A small network was shown many inputs. Here are its activations along a few directions, one row for each input.
Each table varies a few parts of the input and shows all the possible inputs, shuffled.
A made-up example of a description, with smaller parts first: one of 5 places around a ring, together with either a single point or one of 9 places along a line or (one of 3 separate values, together with one of 6 places along a line).
Shared parts are said once, and a part with two or three values counts as separate values.

Other details of the inputs vary at random and push rows far along two fixed directions, the same in every table; ignore that.

Rows:
x1: [  7  -4   3 -10  21  -3  15   8  14   5 -30   2   8  -5 -17]
x2: [  2  -1  -2   5 -18  -5 -13  -9  -1  -1   7 -10  -8  -6   9]
x3: [-35  19  -5   2 -11  12  -4  20 -19  -3  35   3   5  20   3]
x4: [-32  17   2  14   0   5   2  17 -24  -3  44   6   1  11   3]
x5: [-15   6   1   2   1   8 -10  17  -6   7  26  13  -2  14  -3]
x6: [-33  22  -6  -3  -8  12  -9  18 -22  -9  38   2   5  19   1]
x7: [ -9   0  -6 -10  19   4  13  14   7   6  -8  21  13   5 -14]
x8: [  2   2 -10 -13   5   5  22  -3   8   1 -35  -5  16   1  -4]
x9: [  9  -4  -9 -12  16   8  21  -3   8  10 -30   4   8   3  -6]
x10: [  2   6  11   3  -7   7  -9  -6  -6   0   8 -18 -14   5   2]
x11: [ 12  -3   5   2 -16  -2 -19  -9   4   4 -14 -16  -9   3   5]
x12: [  8   2 -10 -19  19  11  21  -8   5   1 -25   4  12   3  -7]
x13: [  7  -5   0   0  20 -13  19   3  11   2 -25  11  13 -17 -12]
x14: [  5   2   8   5 -11  -4  -4 -13  -4  -1  13 -12 -13  -8   6]
x15: [  3  -3  -3   1  16 -11  28   6   2   7 -21  11  13  -8  -5]
x16: [  5 -25   8   2  -8  11 -13   7   9 -33   3 -18 -18  12  12]
x17: [  6   9   9  -2  -6   5  -9  -9  -9  -6  13 -12 -12  -2   1]
x18: [-29  13   6   6  -1   4  -5  29 -20   5  39   7  -6  20  -1]
x19: [-18   5  -7   4   0   5  -1   8 -11   5  31  10  -3  10   4]
x20: [ -5   0 -13  -9  12   3  27  -3   2   4  -6  14  13   0  -1]
x21: [  4  -3 -14  -1   6  -7  23  -2   5   2 -30   5  19 -11  -1]
x22: [-15   5 -10  -9   7   0  15  23   4   4  -9  13  20   6  -9]
x23: [ 21 -11   4   4 -10  -8 -12 -22   7   7  -5  -2 -14  -7   8]
x24: [-15 -24  -8  -1  16   5  27  26   4 -31  -2  12  15   7   6]
x25: [  8   0 -12  -8  18   2  25 -13   2  -1 -20  13  17  -8  -3]
x26: [  8  -4  10   7  -9 -11  -9  -6  -1   5   9  -7 -15  -6   5]
x27: [ 15  -5   8   0 -11  -4 -26 -11  12  -1 -18 -15  -8  -5  -3]
x28: [-10   0  -9   1  19  -1  17  14   1   8   0  25  19   2  -6]
x29: [  3  -3   2   6 -17 -10 -20  -4   5   0   7  -6  -5  -6   5]
x30: [ 16   1  12   1 -11   2  -5 -16  -1   0  -3 -16 -15  -8   3]
x31: [  6  -1   8   3  -4   6 -23  -2   3   7   8  -4 -12   8   0]
x32: [ 13  -1   2   1 -18   0 -14 -12   1   0  -9 -15 -10  -6   6]
x33: [-23  11  -4   2  -7  10 -10  17 -12   1  18  -6   1  18   2]
x34: [ 20   0   7  -2  -7  -6  -6 -24   1  -6   0 -15 -13 -16   5]
x35: [ -7  -4  -9  -8  19  -4  15   8  10   6  -6  22  13  -2 -10]
x36: [-22   9  -2   2 -10   2  -8  19 -11   3  18   4   2  16   2]
x37: [-31  16  -2   1   1  20  -5  16 -18   3  37   5  -1  28   1]
x38: [-10   4  -1  -7  17   0  21  24   2   7  -3  13  12   3 -12]
x39: [-13  -1 -11  -8  10 -10  13  13  10   0 -12  14  19  -4 -10]
x40: [-34  22  -6  -3  -5  15 -12  19 -21  -8  35  -3   5  24   1]
x41: [ 17  -3  15   3  -5  -2 -17  -5   7   5  -6 -16 -14  -4  -2]
x42: [  8  -5  -1   1  18 -11  23   6   8   6 -22  10  15 -14  -8]
x43: [ 10  -5   5  13  -7  -5 -15 -13  -4   6   6   3  -9  -2   8]
x44: [  2  -4 -11  -1   7 -12  21   2   5   4 -30  10  20  -7  -1]
x45: [ 13  -5   4  12 -15 -11 -19 -11   5   0  -6  -6  -2 -12   5]
x46: [ 12 -32   7   2 -10   0  -7  -4  13 -33   0 -13 -15  -4  17]
x47: [  8  -9  -9  -9  15  -6  20   0  15   9 -19  17  13  -7  -6]
x48: [ 12   3   0   5 -14  -4 -13 -23  -4 -10  -4 -12  -1 -12   8]
x49: [ 15 -30   9   0 -11   7  -9   0  11 -33  -4 -15 -17   1  12]
x50: [  4   0   6   3 -14   0 -25   0   4   2  -1 -13  -6   4   1]
x51: [ 24   0   4  -6  -8   7 -12 -28   2  -3  -6  -9 -12  -6   4]
x52: [ 16  -5   8   1 -14  -7 -24 -12  11  -2 -15 -10  -8 -11  -2]
x53: [  9  -2 -13 -16  15   0  26 -14   7   0 -19  10  13  -8  -3]
x54: [ -1  -2  -7  -9  13   3  20   8   2  11 -14  17   9   7  -5]
x55: [  6   1   3   3  -9   8 -14  -8  -5   5  11  -3 -14   4   5]
x56: [-12   6 -14  -1   6  -1  25   3  -3  -2 -13   9  23  -2   0]
x57: [-34  15  -8   4 -11   4  -3  14 -16  -4  37   3   5  14   6]
x58: [ 10  -3   2  13  -7   0 -12 -15  -5   3   8  -1 -10  -5   8]
x59: [  9   0   8  15  -7  -6  -8  -9  -7   1   8  -9 -12 -10   6]
x60: [  4   1  13   5  -6   0 -14   1  -4   6   6 -13 -16   7   1]
x61: [ 11   2  -2  -3 -16  -5 -12 -23   1  -9  -1 -14  -4 -11   8]
x62: [ 14  -6   6  11 -12 -13 -23 -15   8  -4 -11  -6  -3 -16   1]
x63: [-19   8   0   6  -1  -1   1  14 -13   2  32   1  -6   5   2]
x64: [  9   2   5   1 -11   9 -10 -17  -3   2   6  -6 -13   2   6]
x65: [ -4   1   1  -8  18  -3  17  16   7   4 -13  11   9  -4 -16]
x66: [  3   0  -4 -10  18   4  27   8   4   7 -25  -2   8   0  -9]
x67: [-30  11   3   9   1  -3  -7  29 -13   3  47  10  -2  11  -2]
x68: [ -9  11  -5 -15  20   9  25  10  -4  -2  -8   1  13   7 -10]
x69: [ 21  -9   8  11  -3  -8 -21 -21   9   2  -7   2  -9 -14   0]
x70: [ 21  -3  11   3 -10  -1  -8 -14   1   3  -7 -16 -18 -10   3]
x71: [  9   6   8   8  -5  -3  -8 -16 -10  -8  12 -10  -8 -10   5]
x72: [-19   6   3   1   6  10 -19  16  -4   4  23   8  -3  18  -8]
x73: [ 16  -8   2   4 -19 -14 -14 -17   7   2 -11 -10  -8 -10   9]
x74: [ -5  -1  -7 -10  17   6  17  10   3  12 -16  12  10  14  -7]
x75: [  6  -7  -1  -7  18 -13  20   3  15   3 -22   9  10 -15 -13]
x76: [ 16  -3   4  10  -9   1  -8 -27  -2   1   0  -4  -8  -8   9]
Each input here is: one of 4 places along a line, together with either a single point or (one of 3 separate values, together with one of 6 places along a line).
Changing only the place on the line of 4 turns x12 into x53. The same change can be made to x31. Which row results?
Answer: x47
Start at x59 and move only the place on the line of 4, one step at a time. The first step leads to x63. Which rows follow, in order?
Answer: x70, x66
Start at x34 and move only the place on the line of 6, one step at a time. The first step leads to x14. Which rows follow, in order?
Answer: x63, x26, x67, x75
Start at x44 and move only the place on the line of 4, one step at a time. The first step leads to x73. Which rows follow, in order?
Answer: x36, x11

Rows:
x77: [-18   3  -1   9   8  -5   7  15  -9  -7  25  12   6  -2   0]
x78: [-29   8   5   1  16   8   3  35 -10   0  34  14   1  18 -10]
x79: [ 12 -15 -13 -14  32 -12  57   5  19   2 -48  19  26 -19 -11]
x80: [-13  -1   5   4  12   1   5  19  -3   2  16   6  -3   7  -5]
x81: [  1   0  -6   3  -8 -10  -7  -6   4  -2  -8   2  10  -9   1]
x82: [ 26  -1  10   8 -23   4 -27 -34  -4   5   3 -18 -24  -5  13]
x83: [ 20  -4  11  11 -28 -13 -30 -20   4  -1  -5 -22 -16 -15   9]
x84: [ 11 -10 -18 -15  13 -12  33  -2  20   6 -53  13  28 -15  -8]
x85: [ 11  -5   2   5 -14  -5 -16  -9   7   5 -13  -5  -4  -3   4]
x86: [ 12 -19   4  -3 -16  10  -8  -7   4 -33  -6 -28 -14   2  15]
x87: [  7  -4  -9  -8   9  -9  25   6  11   7 -41   4  19  -7  -7]
x88: [  6   5 -16 -14  20  -3  44  -9   4   1 -35   8  26 -15  -7]
x89: [-34  25   0  -4   7  18  -1  25 -23   4  41   6   1  26  -7]
x90: [-36   7  -5  11   7   0  -2  25 -17  -7  49  22   7  12   2]
x91: [ 13  -2  10   4 -13  -7 -20  -8   8   4 -12 -17 -11  -5   0]
x92: [ 15 -11  10  13 -14  -8 -23 -15   2  -4  16  -4 -20  -9  10]
x93: [ 13   1  12  -1 -11  -3 -24  -5   7   3 -12 -15 -10  -4  -4]
x94: [  7  -8 -15 -18  22  -6  33   6  22  11 -55  12  27  -5 -15]
x95: [ -7   4  -9  -1   3 -11  13   6   3  -2 -16   5  20 -10  -5]
x96: [-27  17  -6  -2   6  15   1  14 -16   7  30   8   2  22  -2]
x97: [-30  13  -2  -1   0   9 -16  29  -8   4  26  10   5  22  -8]
x98: [  6 -20  -3  -9  -8  12   2  -4   8 -31 -12 -15  -4   7  13]
x99: [ 23 -14  16  10  -9  -3 -27 -18   8   1   5 -10 -25  -6   5]
x100: [  7 -12   1   4   7  -2   6   1   5   3  -4  10  -1  -2   1]
x101: [ 24   0   8   7 -24  -1 -26 -37  -3   1   7 -17 -21 -10  14]
x102: [-20  14 -15  -4  10   5  18   4 -13   0  13  15  18   5  -1]
x103: [  4   7  -3  -2  -3   0  10 -12  -6   2  -1  -5   0  -6   3]
x104: [ -3  10  -1 -10   6  14   1  -2  -4   7   4   3   0  10  -6]
x105: [-28  20  -3   3   0  12   6  17 -23   5  34   5   2  19   2]
x106: [ 23 -12  17   5  -6   1 -29 -14   9   0   5  -8 -24  -4   1]
x107: [-15  15   0  -3   5  10   5   7 -12   6  16  -2  -1  12  -3]
x108: [ 20 -12  14  12  -7  -7 -11 -11   4   0  -1  -9 -18 -10   6]
Changing only one part turns x83 into x84. The same change can be made to x78. Which row results?
Answer: x106
What is each input in this table made of?
Answer: one of 2 separate values, together with either a single point or (one of 3 separate values, together with one of 5 places along a line)
Change only the place on the line of 5 in x94. List by row number the other rows that result.
Answer: x81, x84, x85, x97
Change only the choice among 2 separate values in x77. List by row number the other rows that result.
Answer: x90
Change only the choice among 3 separate values in x82. List by row number the other rows that result.
Answer: x85, x100

Rows:
x109: [-13   6  -3  -5  12   5  12  14  -4   5   5   9   7   8  -7]
x110: [  5   3  -9 -16   7   7  21  -3   4   1 -27  -3  11   1  -4]
x111: [  2   1  14  21 -22 -10 -39  -7  -6   1  30  -9 -20  -6   8]
x112: [-15   7  -8  -6   9   8  13  10  -6   1   4   6   9  11  -2]
x113: [-12   6  -4  -3  12   5  12  12  -5   3   6  11   8   7  -5]
x114: [  2   3  15  17 -22  -2 -41  -6  -9   3  33  -9 -24   3   8]
x115: [ -1   3  -6 -10   9   6  16   2   2   3 -14   1   8   4  -4]
x116: [ 23  -7   5   0  -3  -4  -3 -21   8   0 -15  -7  -8 -14   2]
x117: [-14   3  -5   2   9  -4  12  15  -3   4   8  15  10   2  -3]
x118: [-15   4  -3   3  10  -5   5  18   0   8   4  15  11   3  -8]
x119: [ 14  -5   4   0   0  -6  -3  -6   9   8 -15  -1  -4  -7  -3]
x120: [  7   6  10   8 -30   7 -37 -22 -11  -8  25 -24 -24   2  14]
x121: [ 21  -5   1  -3  -6   0  -2 -24   6  -2 -18 -12  -7 -10   5]
x122: [-15   5  -2   1  11  -5   5  20   1  10   3  14  10   4 -10]
x123: [ 32 -11  -3  -8   1  -5  15 -28  14  -1 -42 -11   1 -19   3]
x124: [-14   3  -5   0  10  -2  10  14  -2   5   7  15  10   3  -5]
x125: [-15  10 -10  -9   5  11  14   9  -8  -2   2   3  11  12  -2]
x126: [ 23  -7   5   2  -4  -6  -1 -21   6  -1 -15  -8  -7 -15   4]
x127: [ -2   4 -10 -10   4   5  20  -2  -2  -4 -13   0  12   0   1]
x128: [ 19 -40   9  -1  -5   0  -6   4  23 -35 -21 -16 -13  -4  10]
x129: [-34  13   4  16  -7  -2 -25  24 -17   3  53  11  -4  14   0]
What is each input in this table made of?
Answer: either a single point or (one of 4 places along a line, together with one of 5 places along a line)
Change only the place on the line of 4 in x122. List by row number the other rows that result.
Answer: x111, x118, x129
